[[-6.23 -7.26  6.94 -4.09  2.43 -3.33 -4.28]
 [-0.13 -1.31  1.84 -1.13 -0.73  0.22 -0.35]]
2.43

[[-5.74 -8.21  6.61 -3.72  0.51 -4.27]
 [-0.61 -1.20  0.83 -0.51  1.15 -1.12]
 [-4.73 -4.03  2.98 -3.94  1.56 -2.56]]
-3.72

[-1.28  2.42 -8.61 -6.30  0.00]
-8.61

[ 0.73 -4.72 -7.06 -6.11 -5.07  5.12 -6.41]
-5.07

[ 8.03 -1.64 -1.49  1.96]
-1.64

[[ 0.54  3.28 -3.49  6.01  0.21 -5.75  0.71]
 [ 3.61  5.52 -0.38 -1.35 -4.31  5.08  7.26]]
0.21

[ 2.73 -8.14  2.50  2.17 -0.97]
2.50

[-2.08 -6.65 -0.14  1.81]
-6.65

[[-8.96 -5.17  3.71 -8.25  2.70 -2.99]
 [-3.93 -6.17  4.50 -2.01  1.75 -5.05]
 [ 4.08 -0.58  0.53  4.43  0.02 -1.08]]
-8.25

[[ 2.28 -1.59  6.37 -4.10  4.89 -0.37]
 [-2.60  1.52  5.62 -1.22  5.73  0.77]
 [ 3.26  1.00  0.55 -0.75 -2.34  0.99]]
-4.10
---
[[7 4 5 5 5]
 [5 0 2 7 6]] gives 5

[[125 163 118 125 129  68 134]
 [124 139  89 113 232  60 165]] gives 68

[[ 120 -362 -414 -432  830  -22]
 [ 461 -675  388 -187 -215  636]] gives 830

[[80 21 49 55]
 [33 25 63 22]] gives 49

[[8053 1344 7084 6082 4940]
 [3840 9345 3134 5265 9325]] gives 6082

[[6406 1481 2737 7124 6580]
 [4871 9718 8475 3881 4232]] gives 7124
---
[[ 2.53 -3.63 -4.13 -0.68 -5.60 -2.31 -1.46]
 [ 3.75 -0.66 -8.37  5.72 -2.72  0.30 -4.43]] -> -4.43

[[-6.43 -2.84  7.42 -1.32  3.22  0.92]
 [-5.23 -1.64  7.42  0.88  4.20  2.39]
 [-7.98 -2.12  7.42 -2.88  2.32  0.60]] -> 2.39

[[-2.23  8.69  7.65 -5.57 -5.11]
 [-2.67 -0.45  3.83 -1.03  1.94]] -> 1.94

[[ 1.45 -2.41  4.72  5.42]
 [ 2.37 -0.98  6.65  5.31]
 [ 2.09  0.32  7.88  5.37]] -> 5.31

[[ 0.26  3.21 -1.81  4.67  2.74  0.20 -0.29]
 [-1.01  5.17 -0.65 -1.70  1.70  1.72 -1.72]
 [-2.11  8.76 -1.66 -0.79 -2.73  2.74 -0.35]] -> -1.72

[[ 1.30  5.87  4.60 -1.31  4.14  1.40 -1.79]
 [ 0.81 -4.35  2.91  1.73  7.25 -1.39  7.55]
 [ 3.72 -6.45  1.76  4.36 -5.40 -4.83  0.43]] -> 7.55

[[ 6.56 -1.90  0.39 -8.67]
 [ 6.51  2.97  5.33  5.10]] -> 5.10

[[ 6.58  1.86 -3.95  0.50  8.90 -6.78]
 [-6.39 -2.70  4.52 -2.79 -4.87  2.35]] -> 2.35
---
((0.05, -8.52, 1.47, 4.71, 2.70, 2.61, 2.36), (-5.26, 2.43, 0.50, -1.40, -3.65, -1.52, -0.11), (-1.16, -8.87, 0.47, 2.40, -0.44, 0.36, 4.90)) -0.44
((-2.96, 1.76, 0.93, -1.35, -3.81, 6.50), (1.47, -4.25, 1.74, 0.73, 4.21, -4.50), (-0.06, -1.57, 3.26, 3.34, 2.57, -0.13)) 3.34
((2.09, -6.62, -2.30, -2.95, -5.41), (-0.21, 5.38, 2.68, 4.11, 4.49), (-0.97, 6.38, 2.00, 2.13, 7.38)) 2.00
((-2.99, 5.01, -7.23, -6.05), (-4.58, -4.70, 3.56, 0.07), (-3.15, 5.07, -6.12, -6.14)) 5.07
((5.38, -3.50, 4.30, 3.04, 2.32), (-5.99, -5.98, 0.73, 0.10, 6.43), (5.14, -4.19, -5.27, 3.94, 4.27)) -5.27
((-3.70, -2.46, 2.23, -1.84, -0.07, -6.51, -0.33), (-0.50, -2.29, 0.09, -1.36, -2.35, -6.87, -3.32), (-1.68, -0.73, -0.98, -0.87, -2.52, -5.50, -3.99)) -2.52
((-2.44, -0.66, -3.46, 1.66, 4.14, 3.30), (-1.75, 8.65, 5.85, 0.94, -0.20, 5.92), (-1.90, -0.04, -4.53, 0.99, 3.04, 4.64)) 0.99
((-6.56, 7.11, 6.44, 4.78, 4.37, -1.49, -3.58), (7.76, -3.96, -5.47, 5.23, 0.11, -6.23, 2.86), (3.17, 4.34, 3.70, 6.57, 1.29, -1.02, -0.12)) 1.29
((-5.61, 5.34, 7.14, -7.18), (-2.06, 2.08, 0.45, -4.94), (2.27, 0.11, -0.37, 6.11)) 0.11
((0.91, 6.62, 0.24, -1.14, 5.87, 5.52), (7.24, 8.88, -8.99, -1.05, 3.71, 7.99), (-3.10, -3.89, 3.46, 2.63, 1.62, 0.32)) 2.63
---
[[50 22 53 23]
 [79 46 35 56]
 [50 49 64  8]] gives 53

[[7 4 8 5 4]
 [5 1 7 5 2]
 [6 7 5 9 6]] gives 5

[[  9   2  12  23  28]
 [ 14   4 -17   3 -30]
 [  1   8  12  12  11]] gives 23

[[4594 8392 2612 7737 6864 3918]
 [7021 4950 5913 5478 8217 2115]
 [5978 4504 8537 2002 7743 7259]] gives 6864

[[ 17  38  -7  17 -11 -12]
 [-16 -45 -26 -23  -1   0]
 [  4   6 -16  10  -6   1]] gives -11

[[-274  537  -79  987]
 [ 872   30  177 -874]
 [-426 -203  251  134]] gives -79

[[4 3 9 3]
 [3 3 9 3]
 [0 4 8 5]] gives 9

[[5978 8788 8871 5026 6137]
 [7424 7085 4471 4103 2773]
 [3676 7201 6937 3784 4030]] gives 5026
---
-3.70  -4.14  -1.79   4.85  -3.73   2.95
 1.90   4.22  -1.79  -2.28   1.75  -4.24
-7.53  -0.02  -7.73   0.40  -0.59  -0.97
-> -3.73

 1.03   1.94   0.24  -0.82   1.90
 1.70  -0.33  -2.79   1.12  -3.01
 7.96   6.45  -4.55   1.80  -0.47
-> -0.82

-0.08   2.03   0.72  -0.07   0.25   1.97
-0.28  -0.23   2.34   0.68  -0.25   2.67
 4.91   5.19   4.68  -4.69   8.56  -2.60
-> 0.25

-2.77   4.58   1.12  -1.69   3.44   3.44
-4.00  -3.94   3.46  -3.17  -0.62  -0.94
-6.11  -4.09   6.79  -3.54   2.41   5.98
-> 3.44

-1.53  -1.99  -1.21   4.16  -2.33  -7.90   4.38
-4.53  -1.64  -0.65   3.09  -1.20  -8.28   3.26
-2.74  -2.15  -0.05   3.87  -1.55  -7.40   3.59
-> -7.90

-0.80  -2.56  -2.20   1.78
 7.15   5.60  -3.18   3.10
 6.94   5.15  -2.53   4.04
-> -2.20

-0.95  -5.03  -7.38   0.07   4.01  -7.02
-3.96   6.41  -5.08   4.11   3.64  -1.13
-7.62  -6.76   4.37  -1.98  -4.71   7.08
-> 4.01

-5.89   1.81  -2.60  -2.18   1.25  -1.25   1.70
-6.33   5.63  -6.68  -4.06   5.19  -5.23   4.94
-5.50  -0.89   0.48  -1.81  -1.30   1.74  -0.99
-> -1.25

 0.41  -0.67   0.25   1.99
 1.43   1.25   1.29  -8.99
 2.19  -0.50  -1.26  -0.60
-> 0.25
---
[[-8.02 -5.14 -3.60 -5.82 -6.05]
 [-1.91  4.71  1.64 -2.69 -0.92]
 [-1.05  5.77  1.14 -2.38 -1.57]] result: -2.69

[[-1.30  0.22  3.74  0.82 -0.25 -7.44  3.37]
 [-0.71 -0.57  0.71 -0.56 -1.46 -5.43 -2.74]] result: -5.43

[[4.65 4.22 1.29 4.99 1.97]
 [4.50 7.08 6.42 6.55 3.43]] result: 6.55

[[-5.31  1.10 -2.14  3.56 -3.15]
 [-1.48  2.57 -3.30 -3.96  1.48]
 [ 4.24  2.16 -8.52 -0.61 -4.18]] result: -3.96

[[ 4.64 -6.73  3.21  1.42  5.99  3.08]
 [-0.40 -5.79  0.27 -2.82 -0.34  1.56]] result: -0.34

[[ 6.42  1.49  3.42 -3.78  2.57 -2.85 -3.59]
 [ 5.25  3.07  3.09 -0.71  1.28 -3.33  1.73]
 [ 3.71  1.77  6.06 -3.30 -1.93  0.64 -2.84]] result: -3.33
